A small network was shown many inputs. Here are its activations along a few directions, one row for each input.
In each table, some parts of the input vary, and every possible input appears once, in random order.
A made-up example of a description, with smaller parts first: one of 8 places around a ring, together with either a single point or one of 9 places around a ring or (one of 3 separate values, together with one of 6 places along a line).
Shared parts are said once, and a part with two or three values counts as separate values.

Table:
row 1: [  4   8   4  -3  10  -1  24 -21  -5   9  32   0 -19 -13]
row 2: [-23   7   0   2  16  16  13  -5   1  19  28  -2 -19   6]
row 3: [ 30 -16 -28  11  -8  32  -2  -4 -49  24  39 -28   0  19]
row 4: [ 26   0  -2 -11 -14 -24  -9   5   8 -19 -30   7  17  -8]
row 5: [-13   7   1   2  13   8  16 -14  -1  14  32   0 -20   0]
row 6: [ 19  20 -30 -14  -1   2  18  -1  12  20  12  -1   0 -10]
row 7: [ -5   7   4   2  13   5  23 -17  -4  10  31  -2 -23  -8]
row 8: [ 20  -1   3  -9 -18 -17 -13   8  16 -19 -30   2  18  -6]
row 9: [ 23  16 -32 -18  -2  -6  21  -7   6  19   9  -1   0 -12]
row 10: [ 32 -36   4  18 -25   9 -39   7 -47 -22  -5 -22  18  21]
row 11: [  0  -4   3   0  -7  -4 -16  19  18 -16 -32   0  18   1]
row 12: [  0  17 -31  -5  10  15  15  10  14  22  10  -4  -1  -4]
row 13: [ -2 -11  35   7  -2 -15 -11  -9   0 -29  -8   5  -4  -3]
row 14: [-26 -11  24   6  -1  -8 -17   4  -2 -16 -23   3   4  11]
row 15: [-14   8 -21  -2   8  12  18   0   4  28  10   0  -1  -8]
row 16: [  5 -10  35   3  -4 -20  -8 -11  -2 -29  -7   5  -1  -8]
row 17: [-21 -13  33   8   2  -1 -18   7   2 -20 -13   5  -3  11]
row 18: [-10  -9  12   4  -6  -6 -18  12   6  -8 -30  11  17  -3]
row 19: [ 16   1   4   0 -11 -10 -16  17  22 -17 -28   3  16  -4]
row 20: [-27  10 -10   1  16  11  14  -6  -5  22  19   0 -14   7]
row 21: [ 14  17 -28  -4   5  12  21   9  16  18  12  -3  -7 -10]
row 22: [-19  12 -22  -5  12  11  15  -5  -7  27  12   6  -6   5]
row 23: [-13 -14  35   6  -3 -11 -14  -4   3 -25 -10   3  -2   5]
row 24: [-17  -6   9   1  -3  -9 -17   5  -4 -11 -29  12  13  10]
- The inputs of row 24 and row 22 match in every part but one. If row 11 is changed in the same way as row 24 into row 22, which row does it become? => row 12
- Describe the family of inputs behind these rows. => one of 2 separate values, together with either a single point or one of 11 places along a line
- Which other rows does row 4 become when the choice among 2 separate values takes its other values? List them by row number. => row 9

Table:
row 25: [  4  10   4  -5   4  -9  14  -6  14  -2   5   4  -7 -13]
row 26: [  1 -26  41   6 -18 -21 -36  15   0 -45 -56   9  25   0]
row 27: [-11  10 -15  -7   4   4   3   5  11  15  -7   4   4   2]
row 28: [-14  12   1  -3  11   2   7   2  18   4   2  11 -10  -1]
row 29: [ 10   8 -22  -3  -3   1   1   8   6   9  -4  -1   9  -3]
row 30: [-12  -6  -6   5   3  18  -4   4  -9  10   6  -6  -2  13]
row 31: [ 19   7 -11  -6  -5  -9  10  -3   7   0   2  -1   2 -12]
row 32: [  1  -4  13   3   2   0   4 -13  -6  -3  19  -7 -12   0]
row 33: [ 17  -7  -2   2  -6   2   3  -7 -15  -2  15 -10  -3   0]
row 34: [  6  -3 -13   6  -3   8  -7   4 -17   5   8  -7   2  12]
row 35: [-20  -1   9   1   9   5   3  -9  -9   9  11   3  -9   4]
- Describe the family of inputs behind these rows. => either a single point or (one of 2 separate values, together with one of 5 places around a ring)
- Which other rows does row 35 become when the choice among 2 separate values takes its other values? List them by row number. => row 28

Table:
row 36: [-13  -8   8   8   3   5   2 -10 -13   2  16   0 -10   6]
row 37: [  8   5 -17  -1  -1   8   0   9   5   8  -1  -3   6   0]
row 38: [ 14  17 -16 -14   0 -10   8   7  17   1 -13   2   5  -7]
row 39: [-13   7   5  -5   7  -3  10  -5  17   2  -3   9  -7  -6]
row 40: [ 11  -6 -15   4  -6   6   1   0 -18   4   9 -11   3   7]
row 41: [ 11   0 -14  -1  -2   5  -2   3 -12  10   2  -3   6   2]
row 42: [-11  14   6  -8   6 -14  11  -5  22  -1  -6  12  -4 -11]
row 43: [ 13   8 -16  -7  -2   1   6   7  12   4  -8   2   4  -7]
row 44: [ 19  -7  -7   5  -4  11  -3   0 -18   3  16 -14  -1   5]
row 45: [-17  -2   8   2   5  -1   4 -11  -6   6   8   4  -4  -1]
row 46: [  2 -22  38   7 -15 -17 -41  16  -3 -44 -46   4  19  12]
row 47: [-16   5   4   4   9   5   3   2  10   5   4   5  -6  -2]
row 48: [ -8 -10  14   8   2   5   2 -14 -13   0  21  -7 -11   3]
- Describe the family of inputs behind these rows. => either a single point or (one of 2 separate values, together with one of 6 places along a line)
- Which other rows does row 40 become when the choice among 2 separate values takes its other values? List them by row number. => row 36

Table:
row 49: [  5   4 -30  -1   8  29  24 -13 -21  36  51 -16 -17   4]
row 50: [  3 -12   7   6 -11   2 -25  19  -2 -19 -21  -3  11  13]
row 51: [-27  18   6  -1  19   3   8   6  23   7  -1  12 -11  -3]
row 52: [-34  13  -1  -9  13  -5  11  -6  11  17  -3  13  -5   1]
row 53: [-11 -11  36   9  -1  -9  -5  -2   9 -24  -5   6  -6   0]
row 54: [ 11  18 -14 -19   0 -13  21 -11  14  11   8   8  -4 -18]
row 55: [ 34   4 -19 -11 -15 -15   5  -1  -4  -2  -7  -6  14 -15]
row 56: [ 28   4 -25  -3 -14   1  -2  13  13   0 -13  -7  16  -5]
row 57: [-12  13  17  -5  16  -5  16  -3  24  -1   7   8 -17 -12]
row 58: [-26  -7  25  11   5   1 -14   8   4 -17 -16   9   0   6]
row 59: [ 20 -17  17   1 -16 -21 -21  -5 -16 -24 -12  -2  14  -1]
row 60: [-19  -6  33   6   1  -1  -9   0   6 -19 -13   5  -4   4]
row 61: [-20  14  12  -2  15  -1  10  -3  26   5   0   8 -11  -8]
row 62: [  4  17 -18 -14   6   4  13   4  26  10  -3   5  -2 -13]
row 63: [ -8  16 -26 -17   7   0  11   1  10  25  -8  12   5  -6]
row 64: [ 13  14 -12 -10   4  -3  17   2  28   8   5   8  -7 -16]
row 65: [-24   5  -1  12  22  22  20 -20 -25  25  51 -14 -31  10]
row 66: [ 14   2 -32  -6 -13  -3  -4   9  -3  15 -18   0  22   2]
row 67: [-21 -26  22  25   3  20  -4 -19 -43   4  40 -18 -21  22]
row 68: [ 11 -13  11   6 -11  -3 -25   8  -4 -27 -22  -4  12   9]
row 69: [-13  -6  33   3  -3 -21   0 -16  -6 -21  -3   8  -4  -1]
row 70: [-31 -12  22   6   2  -8 -15  -4  -9  -5 -19  11   7   9]
row 71: [ 31  -9 -37  10  -9  26   8  -3 -39  22  37 -27   2  12]
row 72: [ -2  22 -19  -8  10   8  11  12  24  16  -4  12  -2  -8]
row 73: [ 22   2 -28   0  -9   6  -8  23   9   4 -17  -4  19  -5]
row 74: [ 20 -19  18   7 -12  -9 -23   8  -3 -29 -15  -4   9   2]
row 75: [ 15 -32   3  17  -7  22 -20  -6 -56  -3  29 -28  -1  25]
row 76: [ -3 -13   3   3  -9  -8 -26   5 -20 -12 -27   2  18  15]
row 77: [-14  13  13 -12   9 -17  19 -17  13   3  11   9 -13 -13]
row 78: [ 35   4 -16  -5 -11  -3   4  13  10  -5  -9  -6   7 -11]
- Describe the family of inputs behind these rows. => one of 5 places around a ring, together with either a single point or one of 5 places along a line
- The inputs of row 77 and row 59 match in every part but the place on the ring of 5. If row 61 is changed in the same way as row 77 into row 59, which row does it become? => row 68
- List by row number the other rows that have the place on the ring of 5 in common with row 66. => row 55, row 56, row 71, row 73, row 78
- List by row number the other rows that have the place on the ring of 5 in common with row 53. => row 58, row 60, row 67, row 69, row 70
